Each row below holds a small network's activations on one input, seen along a few directions.
Each table varies a few parts of the input and shows all the possible inputs, shuffled.
Descriptions start from the smaller parts, as in this example, which fits no table here: one of 4 places along a line, together with either a single point or one of 9 places along a line or (one of 3 separate values, together with one of 5 places around a ring).
Shared parts are said once, and a part with two or three values counts as separate values.

Other details of the inputs shift rows strongly along two fixed directions, in all tables alike. That doesn't count.

A family of inputs:
x1:  .00  .08 -.30 -.10  .56  .24 -.14 -.33  .07 -.42  .07  .37
x2:  .02  .15  .27  .02 -.40  .18  .20 -.01 -.05  .01 -.26 -.25
x3: -.11 -.27 -.40 -.01  .43  .02 -.24 -.41 -.06 -.05  .25  .38
x4: -.21 -.21  .28  .09 -.26 -.14 -.05  .12 -.13  .14 -.11 -.25
x5: -.12 -.07  .18 -.12 -.11 -.40  .21  .63  .01 -.08  .26 -.03
x6:  .47  .46 -.48 -.20  .30  .11 -.22 -.10 -.01 -.17  .56  .50
x7:  .08  .24  .20 -.19 -.38 -.06  .47  .33  .00 -.11  .09  .00
x8:  .03 -.04 -.05 -.10 -.39 -.20  .32  .52  .05  .06  .27 -.14
x9: -.08 -.12 -.07  .28  .67  .29 -.36 -.69  .07 -.05 -.61  .02
x10: -.16 -.46 -.16  .31  .45  .18 -.52 -.74 -.06  .24 -.36  .00
x11:  .05 -.05 -.79 -.20  .27  .04  .05 -.12  .02 -.17  .66  .49
x12: -.07 -.03  .40  .30 -.12  .08  .13 -.12  .15  .38 -.90 -.56
x13:  .09  .06 -.38 -.12  .30  .30  .03 -.47  .08 -.15  .07  .37
x14:  .05 -.08 -.66 -.25  .17 -.01  .07 -.16 -.04 -.15  .71  .55
x15:  .33  .27 -.15 -.03  .47  .10 -.51 -.38 -.05 -.09  .23  .45
x16: -.20 -.05  .64  .31 -.26  .17 -.10 -.21 -.07  .17 -.82 -.58
x17: -.21 -.47 -.21  .28  .74  .04 -.48 -.56  .14  .24 -.44  .04
x18: -.08 -.10  .20 -.17 -.22 -.41  .25  .52 -.04 -.01  .32  .06
x19: -.17 -.41  .34  .31 -.10 -.22  .01 -.09  .09  .67 -.69 -.45
x20:  .12  .28 -.62 -.23  .19  .31  .16 -.23  .01 -.42  .43  .44
x21:  .26  .17  .11 -.06 -.26 -.44  .00  .66  .05  .35  .35 -.07
x22: -.26 -.05  .59  .33 -.01  .06 -.02 -.07  .07  .12 -.87 -.55
x23:  .00 -.05 -.05 -.11 -.25 -.31  .36  .52  .08  .13  .24 -.07
x24:  .30  .31 -.19  .00  .59  .10 -.55 -.28 -.01 -.18  .19  .39
x25: -.03 -.06 -.04 -.18 -.27 -.30  .39  .59  .14  .11  .28 -.07
x26:  .11  .27  .18 -.19 -.51  .06  .42  .31 -.02 -.20  .12 -.06
x27:  .00  .26  .32 -.11 -.27  .00  .23  .44 -.01 -.40  .04 -.13
x28: -.17 -.09  .69  .35 -.21  .17 -.10 -.23 -.02  .21 -.89 -.59
x29:  .19  .12  .31 -.12 -.18 -.51 -.13  .61 -.07  .21  .45  .10
x30: -.16 -.44 -.20  .34  .58  .12 -.52 -.59  .05  .18 -.42 -.05
x31:  .04  .14 -.31 -.03  .39  .41 -.24 -.43 -.06 -.49  .11  .28
x32:  .06 -.13 -.54 -.21  .28  .01 -.14 -.16 -.10 -.32  .70  .58
x33:  .02  .28  .16 -.20 -.44  .00  .48  .32 -.02 -.18  .16 -.01
x34:  .01 -.11 -.30  .22  .52  .41 -.21 -.77  .19  .17 -.62 -.02
x35: -.08 -.31 -.37 -.06  .50 -.04 -.22 -.33  .03 -.02  .24  .42
x36: -.19 -.06  .16 -.10 -.16 -.33  .21  .58 -.01 -.11  .26 -.08
x37:  .15  .15  .30 -.07 -.07 -.51 -.17  .71 -.01  .14  .37 -.01
x38: -.03  .07 -.23 -.05  .34  .27 -.11 -.48 -.05 -.31  .07  .34
x39:  .03  .22  .36 -.14 -.38 -.01  .27  .34 -.06 -.31  .08 -.06
x40:  .04  .37  .09 -.16 -.56  .12  .38  .36 -.06 -.23  .11 -.22
x41: -.22 -.01  .60  .35 -.15  .17 -.14 -.12 -.03  .09 -.87 -.65
x42:  .21 -.24 -.20  .31  .52 -.04 -.69 -.62  .03  .68 -.25  .13
x43:  .17  .12  .65  .34 -.15 -.06 -.26 -.10  .06  .62 -.77 -.49
x44:  .09  .35  .08 -.17 -.50  .13  .40  .37 -.01 -.25  .15 -.18
x45: -.03 -.10  .05 -.21 -.31 -.32  .37  .49  .06  .13  .31  .04
x46: -.03  .19  .35 -.22 -.23 -.09  .34  .38  .03 -.27  .09  .03
x47: -.32 -.33  .44  .37 -.07 -.10 -.24  .00 -.03  .33 -.65 -.60
x48: -.29 -.36  .47  .40 -.03 -.09 -.25 -.01  .02  .37 -.70 -.60
x49:  .05  .32  .17 -.19 -.59  .12  .36  .27 -.12 -.22  .16 -.11
x50:  .04 -.15 -.63  .00  .23  .18 -.14 -.32 -.01  .00  .30  .22
x51: -.03 -.46 -.34  .29  .38  .20 -.38 -.76  .04  .39 -.38  .02
x52: -.05 -.02  .05 -.15 -.55 -.17  .27  .41 -.12  .05  .35 -.09
x53:  .11 -.06 -.66 -.23  .09  .11 -.02 -.19 -.11 -.20  .74  .51
x54:  .12  .19 -.35 -.28  .32  .16  .05 -.22 -.07 -.51  .47  .60
x55:  .12  .30  .11 -.13 -.46  .07  .41  .39  .04 -.19  .05 -.18
x56: -.05  .01 -.07 -.09 -.46 -.13  .26  .44 -.05  .04  .29 -.18
Each input here is: one of 2 separate values, together with one of 4 places along a line, together with either a single point or one of 6 places along a line.
The inputs of x41 and x47 match in every part but the choice among 2 separate values. If x54 is changed in the same way as x41 into x47, which row does it become?
> x18
Which other rows does x14 become when the choice among 2 separate values takes its other values? List them by row number.
> x33
Which other rows agree with x9 in the choice among 2 separate values and the place on the line of 4? List them by row number.
> x1, x22, x24, x27, x31, x41
Which other rows does x36 become when the choice among 2 separate values takes its other values? List them by row number.
> x22

A family of inputs:
x57:  .09  .14 -.05 -.28 -.19 -.18  .20  .45 -.01 -.28  .53  .24
x58: -.01 -.23 -.39  .07  .44  .19 -.28 -.49  .01 -.04  .06  .22
x59:  .03  .10 -.10 -.26 -.17 -.15  .29  .46 -.06 -.32  .52  .18
x60: -.05 -.22 -.45  .06  .40  .18 -.31 -.48  .00  .04  .08  .22
x61: -.11 -.08  .06  .02 -.11 -.11  .08  .19 -.02  .08 -.05 -.14
x62: -.06 -.01  .25  .04 -.09 -.13 -.01  .15 -.03  .00 -.04 -.06
x63:  .01 -.13 -.43  .04  .46  .15 -.22 -.50  .07  .02  .00  .26
x64:  .05 -.24 -.49  .07  .33  .18 -.26 -.53  .01  .13  .09  .24
x65:  .01  .21 -.05 -.26 -.18 -.18  .29  .40 -.04 -.26  .54  .23
x66:  .05 -.05  .06  .00 -.16 -.11  .12  .16  .08  .18 -.05 -.09
x67:  .08  .00 -.39  .09  .46  .19 -.38 -.46  .00  .01  .03  .23
x68:  .03  .05  .24 -.02 -.05 -.07  .02  .16  .00  .02 -.08 -.10
x69:  .10  .25 -.04 -.31 -.18 -.13  .18  .45 -.06 -.23  .54  .21
x70: -.06 -.01  .24  .04 -.03 -.09  .07  .17  .02 -.02 -.07 -.09
x71:  .07  .47 -.01 -.32 -.37  .30  .46  .19 -.09 -.64  .34  .15
x72:  .06  .09  .21  .05 -.12 -.11 -.08  .17 -.03  .04 -.04 -.11
x73:  .03  .07 -.07 -.26 -.26 -.17  .17  .43 -.08 -.26  .61  .19
x74: -.02 -.20 -.39  .07  .42  .14 -.31 -.49 -.06 -.05  .02  .26
x75:  .03  .19 -.32  .01  .29  .60 -.07 -.71 -.02 -.40 -.23  .17
x76:  .09  .15 -.06 -.28 -.14 -.15  .27  .47  .03 -.31  .51  .21
x77: -.17 -.22  .46  .30 -.11 -.11 -.06  .05  .13  .46 -.74 -.54
x78: -.01 -.10  .02  .02 -.19 -.11  .14  .14 -.01  .17 -.03 -.11
x79: -.12 -.20  .50  .34 -.17 -.11 -.02 -.03  .07  .51 -.70 -.50
x80: -.12  .11  .56  .26 -.31  .33  .15 -.20  .06  .04 -.93 -.59
x81: -.03 -.14  .51  .29 -.19 -.09 -.07 -.03  .06  .56 -.71 -.51
x82:  .12  .09  .10  .05 -.17 -.09  .02  .15  .01  .18 -.02 -.12
x83:  .00  .07  .18 -.03 -.10 -.10  .06  .12 -.01  .10 -.06 -.10
x84:  .03  .05  .25 -.02 -.10 -.11 -.05  .15 -.04  .05 -.05 -.07
x85: -.11 -.11  .07  .01 -.16 -.11  .10  .12  .01  .13  .00 -.15
x86: -.05 -.18 -.47  .06  .43  .14 -.20 -.52 -.02  .01  .01  .24
x87:  .03  .12  .13  .04 -.11 -.10  .03  .14  .01  .10 -.04 -.14
x88: -.04 -.10 -.35  .08  .48  .17 -.31 -.48  .00 -.03  .02  .28
x89:  .06  .09  .20  .05 -.06 -.07 -.01  .18  .01  .01 -.07 -.14
What do these inputs look like to the network?
> either one of 3 separate values or (one of 5 places along a line, together with one of 6 places along a line)
Which other rows does x84 become when the place on the line of 6 takes its other values? List them by row number.
> x57, x62, x72, x73, x74
Which other rows belong to the same alternative as x75? List them by row number.
> x71, x80

A family of inputs:
x90:  .09  .23  .23 -.11 -.30 -.07  .16  .34 -.02 -.07  .11 -.08
x91:  .07  .20 -.22 -.26  .08  .02  .07  .12 -.06 -.41  .53  .38
x92: -.03  .11  .13 -.10 -.36 -.06  .28  .33 -.03 -.08  .11 -.13
x93: -.17 -.22  .42  .29 -.18 -.02  .01 -.08  .04  .36 -.69 -.50
x94:  .04 -.25 -.25  .12  .45 -.13 -.42 -.26  .02  .28  .07  .19
x95:  .05  .02 -.19  .09  .31  .22 -.26 -.43 -.02 -.05 -.11  .12
x96:  .04 -.04 -.17  .09  .33  .17 -.27 -.42 -.02 -.04 -.09  .16
x97: -.10  .03  .17 -.12 -.30 -.11  .30  .36 -.01 -.11  .11 -.10
x98: -.09 -.17 -.27  .07  .32  .20 -.13 -.41  .02 -.07 -.11  .11
x99:  .11  .26  .22 -.11 -.27 -.08  .21  .35  .00 -.07  .09 -.07
x100:  .05 -.05 -.31  .07  .25  .23 -.12 -.46  .03  .05 -.12  .13
x101:  .03  .12  .13 -.12 -.38 -.06  .27  .33 -.01 -.04  .12 -.11
x102:  .07 -.11 -.43 -.22  .10 -.27  .00  .24 -.02 -.01  .72  .40
x103: -.17 -.14  .54  .30 -.06 -.03 -.08 -.02  .06  .26 -.74 -.51
What do these inputs look like to the network?
> one of 2 separate values, together with either a single point or one of 6 places along a line
The inputs of x98 and x103 match in every part but the choice among 2 separate values. If x101 is changed in the same way as x98 into x103, which row does it become?
> x90
Which other rows does x93 become when the choice among 2 separate values takes its other values? List them by row number.
> x96
